Each row below holds a small network's activations on one record, seen along a few directions.
After each row come some of the record's fields: Z, M, L, W, P, J, G.
A field that a record lacks is written absent.
The largest differences between rows may come from other fields.
Random noise pushes rows far along 21 fixed directions. That doesn't count. These rows show it; they differ only by the noise:
[ -91  -40  -17  143 -148  -88 -273  159   41   80  314   70   63  260
  160  340 -221  157 -214  132  239   30  127  108  328  -59  126  -60
  141  153  265  198  270 -109   79 -116  155  282  -47 -169   32   58]
[-230  406   71   32 -317 -237  117  -55  -82 -157 -237 -335  242  285
 -285  165 -445  495 -168   68  241 -314 -204 -104  152  198  193  346
  348 -530 -148  -81  295 -207   61  -28  325 -620  456 -171   52   33]
[ 265 -257 -162  225 -431  383  -53   48   35  -90  -54  -72 -143 -102
  117  177 -396  159  -87   66  276   82  -89 -157  297 -183  147  309
  174 -217 -430  173  295  377  386  -85  142  168  135   40  -37  -91]
[ 455 -182  -89  249  294 -113   60  -14   -7  571  441  109   97  140
  326  391  315   56  366   70 -211  127  256  115  224  -31  201 -310
  296 -199  381  434 -331 -195 -122  -65  -61 -192 -203 -348  -19 -131]
[-502   94  389   28   37 -392  198  201 -374   -3    1  174 -159  269
  146 -305  168 -465 -481  -36  232  -42  169   70 -240  142   58  363
 -196 -184  222 -137  113 -171 -715 -340  198 -588   20 -614 -107 -130]
[ 117 -204  219   53 -313  -83   96  240  -36  -90  -87 -110  243 -177
  178  -68  172   89  755  175 -236  394  216  352  497   92   74 -222
 -123    6 -103 -480 -144  -59 -266  198  313   23 -150  164 -128 -234]
[  15  -43  -79  401 -161   74  260 -340 -237 -482  -81 -333  144  419
   44  550  123  -40 -125  452  -17 -116 -189  359  410    0   85 -105
  245  -46  260  137  -62 -533  212  180   87  183  209 -262  273  224]
[ -48 -253  132   -9 -163 -140 -376 -154   91 -193  256  108  -74  225
 -265  -20 -231 -178 -276  -88   51  211 -127  222  330 -131  120  313
   86 -285  248 -101  289  -48  233  285  399 -391   67 -191  -66  -32]
[  18 -448   -8  139   25  -24  226  261   60 -123  141  135   32  -76
  179  130   56   15  -91   19 -279  198   78  113  137 -198 -138  256
  161   55  110  399  237  514  -17 -366  159  257 -370 -141  -50 -200]
[-489  503 -114  598 -246 -238   -2  278 -344 -100 -296 -383  -15  154
  607 -366 -498  702 -340  -11  355  143 -245  144  453  -78  123  228
 -288    1   64 -123 -144  220 -133  374  305   76   -9  113  322 -149]
[ 486  221   56 -506  370  477  120  -34  211   -2  129  -12  -34  -73
 -519   27  214 -435  134   74   94 -196  177 -331 -181  213 -227  -64
 -307  236   45 -101  385 -213  112  227 -428 -307  195  164 -170 -245]
[-190  -57  303 -190  193   -3 -377   72 -114  457  -45  -82 -346  401
 -224  193 -193  348  275  158  350   21  260 -304  170   90  151 -241
  456 -231 -418   71  183  -30  -24  162 -291  115  122  507  -78 -331]
[-618  -89  442  -30 -290 -100 -360 -190  318 -132  267  257   74  219
  350 -143  -92   60  161  355  465   41  462 -317    2  274 -112 -245
  -16  522 -264  201  386 -320 -232 -241  365  482 -170  549  -84  -50]
[ -72 -317   31  713 -216   34   79 -671 -363 -528 -238  -69 -259  254
  157   96   13  -59   16  259  -65 -131 -175 -217  -24 -149  232  -93
  265  -19 -298  546 -458 -289  -29  -15 -106   71 -179   65  258  181]
[ 469  177  169  -70  -49 -125  316  549  187   91   33   84  459 -336
 -334 -113 -107  254   54 -397 -310 -290 -100    5  -50  -70   67   25
 -113  402    9  -36 -385  286   69 -430  -47  227 -279  -39 -110  189]
[-606 -352  142 -227  319 -159  202 -295  202 -579 -400   15   18  184
 -575  551  -86 -151 -411  409  178 -536   41 -341 -459  340 -348   36
  137  -30 -162  259  536 -249   75 -170  -19   89 -115  153 -240   -9]
[  10 -378 -252  143  -74 -140  571  240   19 -216  189  -85 -249 -288
   32  121  -92  272  259  485  247 -131  262 -392   78    5  218  384
  409 -559 -336   96  336  237  111    3 -165 -620  151 -626 -371   -1]
[-334 -280 -342  454 -440 -494 -445 -542 -451 -464   46  219 -425  511
  239  -43 -307  136 -302  235  124  553 -435  138  367 -420  272  216
   56 -398  458  237 -467 -271   21  518  355 -568    3 -522  223  361]
[ 353  144  163   -1  -32  -82   76  517  142  172  289 -110  128 -131
 -484   26 -277  148 -328 -303  123 -491  -33   24  152 -142  423  266
  318   65 -107  -75  211  211  455 -232 -213   64  107 -294  -76  221]
[-671   81   26  364  116 -174 -489 -506 -170 -323   65 -226  -99 -185
 -120 -353   -8 -494   70 -318 -212 -309  155  -96 -232  -18  417 -112
   -9   -3  -51 -245  194 -460 -178  324 -224 -587 -174  129  128   12]
[ 465  208  219  155  -60  130  188  170 -491  231 -104  -23 -478  388
  -39 -147  -17  206 -767 -139  544  125 -215  -28  286  -26  103  697
  289  -43 -213  382  224   87  360 -108  -51 -162  318  -71  408 -315]
[-131 -124 -480 -289 -149 -119  230 -211  306 -586  152   49  -84  392
  265   95 -119  -61  -57  755  158  346 -236   14 -101 -268 -247  121
 -579 -645  595   40   70  486  -79  512  526 -404   92 -786 -401  108]
[ 243 -136 -433  275 -488   42   75 -327  -43 -268  -45   77  442 -461
  239  336  154   39  206  -85 -339  169   14   44  210   99   26  217
  289  224    3  363  290 -478  216 -428  299 -352  -72  -39  325   64]

[ 418  394  -15 -106  110  181  171 -176   82  247   31 -144  327  -77
  -40 -154  277   79  150 -384 -268   55 -233  241  -56   44  -86 -103
 -143   14  115 -140 -545 -154  304  188  104  -32  107  196  206   41]
Z=z2, M=absent, L=l1, W=w2, P=p3, J=absent, G=absent
[-438  108  -47  -78  259 -412 -609 -242   43  469 -226  143  201  309
  -58  557 -185  -47 -321  -87  205 -276  -79   84 -156  128  120 -508
   60    1  268   74 -284 -627  -63  -64  -13  250  -56  153   20  317]
Z=z1, M=absent, L=l1, W=w1, P=p1, J=j1, G=g2
[  42  125 -451 -486 -519  -92  201 -105  353 -490 -467    3  545 -709
   71 -299  311 -184  233  113 -428   27 -227   38 -277 -196  -51   97
 -281  615 -293  -10  326  264  205 -370   97  322 -100  301  226  383]
Z=z1, M=m1, L=absent, W=absent, P=absent, J=absent, G=absent
[-291 -183 -139 -262  233 -158  -99  -55   95  215 -205   58  420 -117
 -386  433 -136  145  287 -190 -504   61 -105   36  175   99 -236   -1
  473 -281  197   -5    0 -260 -106 -111  -12 -360  111  229  -63   -6]
Z=absent, M=absent, L=l1, W=w1, P=p1, J=absent, G=absent
[-488  531  133  439  148  319   75  241 -683  313  316 -251  -82  476
  387  -38  -90  114 -459 -674  -69   14   48  206  -93   -1 -136  169
   35 -211  431  -31 -273  104 -342 -353  149   16  111 -337  288 -314]
Z=z2, M=absent, L=l1, W=w1, P=p1, J=absent, G=absent
[-260  102  -32 -363  177  -32 -274    4  178  420 -171   58  -52   50
  202 -106  -70  -39  223  180  179  153  223 -298 -114  119 -113  -82
 -237 -251  -92   37  403  204 -480  105   59 -318   45  301 -172 -464]
Z=z2, M=absent, L=l1, W=w2, P=p2, J=absent, G=absent
[ 235  346  104  -35 -188  244  -16 -213  152   59  507  -43  284  -72
   49 -418  106  108  148 -628 -302   19   -2  127 -365  122  -40   71
 -205 -215  135 -263 -143  196  174 -120  656 -351  -15 -194    6 -133]
Z=z2, M=m1, L=absent, W=absent, P=absent, J=j1, G=g1
[-120 -154  -88 -111  666 -600  219   16  542  303 -361  300  473 -491
 -114  184   26  268  104 -138 -460 -391    5 -393 -477  191 -258 -119
  199  204  -19  655 -161   94 -264 -470 -259  -23 -611  411 -148   73]
Z=z2, M=m2, L=absent, W=absent, P=absent, J=j2, G=g1
[ -73 -110  370  155  410  339  268   -7  421   46   -7  -44  348   89
 -316 -205 -484   80    0 -179 -377 -180 -340 -200  347  -38 -461  229
   40 -167  108  172 -370  329 -181  148   54   17  124  498 -204 -138]
Z=absent, M=absent, L=l1, W=w2, P=p2, J=absent, G=absent
[ 342   13  -79 -243 -114 -195  146 -391 -105 -667 -467  111 -171   85
 -593   17   83  139 -621  -37  152   58 -446   23 -399  218 -297  364
 -392   55    3    3   43 -165  584  290  385 -372 -131  -43  171  -41]
Z=absent, M=absent, L=l1, W=w2, P=p3, J=absent, G=absent
[-219  -18  286  246   17 -130 -133   96 -349 -221 -105 -200 -142  140
   43   37  254 -257 -191   58    8  -51  272  314  126  152  149  -37
   33  340   35  -87  616 -236 -222  -49  -48  122 -221   58  276 -348]
Z=z2, M=m1, L=absent, W=absent, P=absent, J=absent, G=absent
[-128  -24 -333 -364 -416  -50 -122 -442  536 -460 -392  269  113 -295
   51 -409 -366   46 -327 -132  149  120 -536 -289 -602 -160 -283  344
 -615 -148 -289   65 -134  612  449   15  674   27 -118  240 -174  248]
Z=z2, M=absent, L=l1, W=w1, P=p1, J=j2, G=g1
[ 327  222  -81  -86  -70  159  453   57  146   77  146  102  315 -143
  262 -168  341 -153 -174   23   19  -85 -108   70    0  -48 -119  120
 -104  527  133  233 -188  -62  245 -345    7  353  157  -80  211  270]
Z=absent, M=absent, L=l1, W=w1, P=p1, J=absent, G=absent
[-484   51  200 -218 -349 -150  305  106  -11 -269  -90 -290  -18 -215
  -22 -878  219 -403   46 -149 -244 -128 -282  263 -147 -566  444  383
  253 -155 -519 -446 -160  634  170 -151 -127  280  334  -55   74  513]
Z=z2, M=m3, L=absent, W=absent, P=absent, J=absent, G=absent
[-288   65 -325  -39  -36  149  -78  223 -240  430  103  229  -66 -298
  125   79 -162  -12 -328 -378  303  -29   83 -202 -181   62  -17  175
   65   25   -1 -126 -192 -231  138 -343 -158  -35  265 -223  -14  262]
Z=z2, M=m1, L=absent, W=absent, P=absent, J=absent, G=absent
[-106  195  -22   84  295 -633  -72 -423  103  408 -625 -298  365  249
  394  175  349 -180 -204  130 -182 -129 -208  495 -103  119  286 -115
   10 -614  158  206  173  -50 -325   86  437 -334 -116  -27  254 -281]
Z=z2, M=m1, L=absent, W=absent, P=absent, J=j2, G=g1
[ -53  508    1 -579  219 -185  164  206  247  565  448 -158 -327  359
  420 -715  253   -5  234  521  651  165   69  -44   51 -224  249  -73
 -185 -420   86 -356 -185  347   44  697 -211 -168  621 -283 -203  152]
Z=z1, M=m1, L=absent, W=absent, P=absent, J=absent, G=absent
[ 615 -488  305 -337  -75  148 -423   70   28  114  -30  585 -496  601
  -45  153 -105 -435  -63  456  274  751  -51   39  403 -117 -301    5
 -442 -119  333  132   54  188 -487  248  177  -51  -43  -61 -326 -359]
Z=z1, M=absent, L=l2, W=w1, P=p1, J=j2, G=g1
[ 818   38  271   32 -255  136  475   86 -558  193 -261   -4 -119   -4
 -218  -31  424  342 -137 -470  -87  301 -149  230   39  214  -46  501
  335 -108 -414  121 -216  -59  410 -392  266 -252  102   29  404 -398]
Z=z2, M=absent, L=l1, W=w2, P=p2, J=absent, G=absent
[  30  105  817  -57  233 -471   82   24  647  233  541  135  661  657
 -341   47  -96  -48 -346  167   -1 -448  -64  287  473  167   19   37
  361  122  591  270   65 -400 -100 -163  434   25  196 -108 -101  229]
Z=z1, M=absent, L=l1, W=w1, P=p1, J=absent, G=absent
[-659 -152 -918  132   78  177  378  167  -68 -597 -622 -249  277 -635
  283  457 -234  243  104  173 -519 -108  -81 -257 -228  -99 -468   42
 -103  152   50  210  422  507 -201 -324 -252  271 -279   71   17   -5]
Z=z1, M=m1, L=absent, W=absent, P=absent, J=j1, G=g1
[-738 -518  341 -387  323 -173 -275 -201  162 -167   40  197 -171  212
 -223 -353  188 -819 -182   51 -258  297  -51  304   21 -213 -199  176
  -48 -231  261 -225  269  155 -286  274  143 -101   13  116 -186 -111]
Z=z2, M=m3, L=absent, W=absent, P=absent, J=absent, G=absent
[-353  214   39  284   90 -148  295  -87  -49   -6 -265 -205  151  -71
  453 -361  191  -79 -124  -43 -192 -128  -29   91 -240   50    8  150
 -143 -135  -79  120   39  210 -434 -187  161 -127  -98   -6  184 -163]
Z=z2, M=absent, L=l1, W=w2, P=p2, J=absent, G=absent
[ 405 -395 -376  194   30  107  108 -399   51  -35 -104  150  175   13
   60  621  132 -395  294  473 -237  -18 -185   15  286 -186   66 -343
  122  -73  309  356 -549 -533 -106   87 -326  -44  100 -264  -50  465]
Z=z2, M=absent, L=l2, W=w1, P=p1, J=absent, G=absent
[ 481  461 -175  -97 -346   23  290  243  233 -166   58  106  116 -337
  -81 -224 -267  376   28  155  364 -386   45 -674 -265   86   97  173
 -233  431 -309  235  180  103   33 -321 -232 -236   61 -153  -95  232]
Z=absent, M=absent, L=l1, W=w1, P=p1, J=absent, G=absent
[-355 -122 -205 -121  144   51  198  492 -258   56  226   81   61 -368
 -259  359 -129  202  155 -461 -284  112  251   39 -139  219 -303  144
  175 -331  241 -486  -15  -64 -128 -308  -19 -416   11 -456 -335  -42]
Z=z1, M=m3, L=absent, W=absent, P=absent, J=j1, G=g2
[ 395  287   77 -152  240 -309  -89  -54  155  339 -169   50  173  230
   93 -249  152   52   84   70 -227  117 -207  105  110 -133   30 -138
 -214   84  339  286 -228  199 -251  226    9 -117 -170  178  152 -163]
Z=z2, M=absent, L=l1, W=w1, P=p1, J=j2, G=g2
[-389 -244 -101  -38  -42 -245 -372   89 -105 -430  341  235 -492   42
 -238 -191 -279  271  -20   54   31  278  172 -237  -75  -92  -68  109
  -47  100  156  -53  335  161  -69  289  -64 -299 -292 -149 -121  -49]
Z=z1, M=m2, L=absent, W=absent, P=absent, J=absent, G=absent
[ 381 -107 -429  120 -219   14 -160  175 -223   15   54  351 -216 -150
  384   36   23 -494   79  197  -32  180   85 -101  -95 -344  238 -168
 -531  166  385  115 -166  125 -620 -169 -259 -252 -234 -716 -122  154]
Z=z2, M=m2, L=absent, W=absent, P=absent, J=absent, G=absent
[ 700 -188 -165  677  300  -74 -115  227 -138  352  429  336  -32 -152
  622  271  327 -149 -233  -28 -121   97  455  148  230  124  121 -116
 -221  582  676  666  421 -160 -423 -301  -47 -165 -724 -482  207 -497]
Z=z2, M=m3, L=absent, W=absent, P=absent, J=j2, G=g1
[ 353 -185   47  172   77 -145  196   -5  163  457 -520  124  261 -267
  306   -6  123 -227 -175   99  237  -60 -225  173  320   96   95   29
 -137   56 -169   70 -461 -239   21   26   88  172   28  216   31   80]
Z=z2, M=m2, L=absent, W=absent, P=absent, J=absent, G=absent
[-256  162 -407  280  200   27  182  266  209  623    3 -197  863 -644
  568  111   75 -372  115 -336 -521 -183   14  395  416  -58  108   47
   70  -13  431 -138  -16 -168 -339 -311   -9  -99  178 -144  106  142]
Z=z2, M=m1, L=absent, W=absent, P=absent, J=absent, G=absent
[ -92  156 -277  390  378  -76  349  364 -279   41  276 -141 -408  -70
  471 -277   91  502  103  106  201   42  160 -168  -72 -128   -3 -255
 -294  267  164   52 -639  289   91  427 -453  337 -341 -144   32   -4]
Z=z2, M=m1, L=absent, W=absent, P=absent, J=absent, G=absent
[-680 -251 -436  351   12 -354    2  215  110  460  369  275  251 -346
  845  115 -184  449  222   57  212  279  233   -9  336   37  -43 -122
  163  -18  298   26 -530 -300  -60  -56  225  106  -64 -181 -152  321]
Z=z2, M=m3, L=absent, W=absent, P=absent, J=absent, G=absent

Which values does each new row have?
[  85 -192  -79   44 -299  256  -40 -425  301 -158   74  110 -170  170
  270 -131 -179   49  399  613  217   28  -67 -503    7 -217   55 -202
    0  -57 -362  367 -245  154  -70  144  -97  233  161  187 -129  289]
Z=absent, M=absent, L=l1, W=w2, P=p3, J=absent, G=absent
[-146  -43 -487  209  131   94  -31    2 -142 -368  -91 -262 -144 -171
 -131   42 -193 -147  -42 -126 -510 -234 -245 -121 -182 -566  199   -7
   50  -25  109  213  -12  568   58   42 -576  107 -224 -153   92  215]
Z=z1, M=m1, L=absent, W=absent, P=absent, J=absent, G=absent
[-194   98   86 -675  238  181  486 -187  116   -6  226  -40  -80  358
   52  -97  638 -294 -118  248   93  295  -94  280 -147    9 -436  195
  179 -211  138  -65   11    1  422   84   97  254  525  -47   50  126]
Z=z1, M=m3, L=absent, W=absent, P=absent, J=j2, G=g1
[-127 -165   17  286 -282 -241 -227 -448  -34  257 -225  -30  -23  -98
  457 -106   40 -184  347   98  147  202  -10  107  194   44  428  -38
  205 -638 -367 -169 -287 -412 -187  205  271 -506  201   28  -22   97]
Z=z1, M=m3, L=absent, W=absent, P=absent, J=j2, G=g1
[ 528 -205 -131 -317  -69  122  375  129  202  208   62  392 -375 -223
  160 -368    0  402   19  229  553  416  -20 -529   26   32 -307  508
  -44  -42 -420  335  -71  402  427   69   50 -196  158  137 -155 -152]
Z=z2, M=absent, L=l1, W=w1, P=p1, J=absent, G=absent
[-657  -51 -346  -96  357  -81 -166 -124  445  323 -230 -210  420 -201
  416  217   14 -462  256  299 -180 -182   44  189   -8  -65   32 -453
 -237 -295  240 -235   37  -28 -444  258  -76  173   48   84 -222  146]
Z=z2, M=m2, L=absent, W=absent, P=absent, J=absent, G=absent
[ 271   51  256 -477   92 -640 -136  128  124  205 -607   31   -8   34
 -263 -362  272 -135  -16  367   56  158 -262  245  470 -161  306  129
  139  259 -206   28  273   11  -20  311 -306   10  105  502  242   22]
Z=z2, M=m3, L=absent, W=absent, P=absent, J=j2, G=g1
[-307  216  226 -221 -108 -167  -60  -97  -96 -194  118   76   -7  407
  -60  -72  143  193 -431 -101  162  142 -174  290  -66   24 -223   73
  154  346  133   23 -104 -186  417 -125  240  577   74  163  314  288]
Z=z2, M=absent, L=l1, W=w1, P=p1, J=j2, G=g1
[-177 -191  367  510   64 -259 -249   62 -505   45  425 -359 -561  168
  127 -206  330  -54  105 -418 -124  -85  460  380 -347 -133  697 -246
  238 -461 -280 -324  -27  357   51   99   58    1 -537 -414   13 -391]
Z=z1, M=absent, L=l1, W=w1, P=p1, J=absent, G=absent
[ 139   43   86   18  203 -137  635 -182 -386  173 -233   73    3  354
  -95   25  373   17 -339 -127 -247  -59 -426  108 -288  -98 -108  221
  274 -275  106  399 -871  -64  -20 -373  -35  -53  164 -344  238  254]
Z=z2, M=m1, L=absent, W=absent, P=absent, J=absent, G=absent
[ 501   67 -292  -41 -266 -150 -342  206  -24   13  392   -2  365 -116
 -232  345  114  -25 -362 -568 -364   93 -195  826  163 -289  310  -44
  -27  262  614 -240   28  -33  741  -98  349  271 -205 -517  274  290]
Z=z2, M=absent, L=l1, W=w1, P=p1, J=absent, G=absent
[  35   86  176  209  147  -34  478 -257  100 -539  433  -61  -90  230
  114 -239  374   17  -28  367 -221 -137  184 -253 -161  -11 -147  234
  306  321   92  772  509   92 -147 -241 -170 -134 -185 -108  242 -101]
Z=z1, M=m2, L=absent, W=absent, P=absent, J=absent, G=absent
[-406  244  166 -115 -449  210  146  176  407 -500  338 -244  446 -195
   44 -412 -255  -49  564  484   73  -20  221  -95  666  134  -98  132
  -85  299    2 -533  605 -234 -242  270  130 -165  531  192 -156  146]
Z=z2, M=m1, L=absent, W=absent, P=absent, J=absent, G=absent
[  85  341  214 -542  -95 -299   77   49  219  206 -232  190  305  141
   76 -473  173  367  -19 -180 -168  385 -244  110 -178   35 -343  187
 -257  146   31  136 -119  411  -84 -185  551   57 -129  413  178 -202]
Z=z2, M=absent, L=l1, W=w2, P=p3, J=absent, G=absent
[ -19  303   20  207  -92   47  184 -286  -35 -200 -326 -387  317   -7
  120 -305   13  120  706   42 -584    7 -210   -5    5 -112   91 -308
 -224 -262  -95 -131 -560  103 -489  297   43 -268  -49  284   67  -61]
Z=z1, M=m3, L=absent, W=absent, P=absent, J=absent, G=absent
[ -83 -409   55  -81  339 -214  291 -121 -124 -298   68  415  -80 -133
 -326 -146  294    0   20 -339 -587  151  -60 -143 -519  -17 -433   40
  -45  220  232  259 -599  112  -16 -242   16 -100 -569  -22  -59   -4]
Z=z1, M=m1, L=absent, W=absent, P=absent, J=absent, G=absent
[-275  310 -268 -171 -334 -351 -182 -132  382 -161  159  218  445 -130
  500 -166  -86  217  665  247 -124  199  195 -185 -377   93  -94 -550
 -735  118  361 -153 -311 -106 -648   39  496 -280 -339 -138 -288  187]
Z=z1, M=m3, L=absent, W=absent, P=absent, J=absent, G=absent
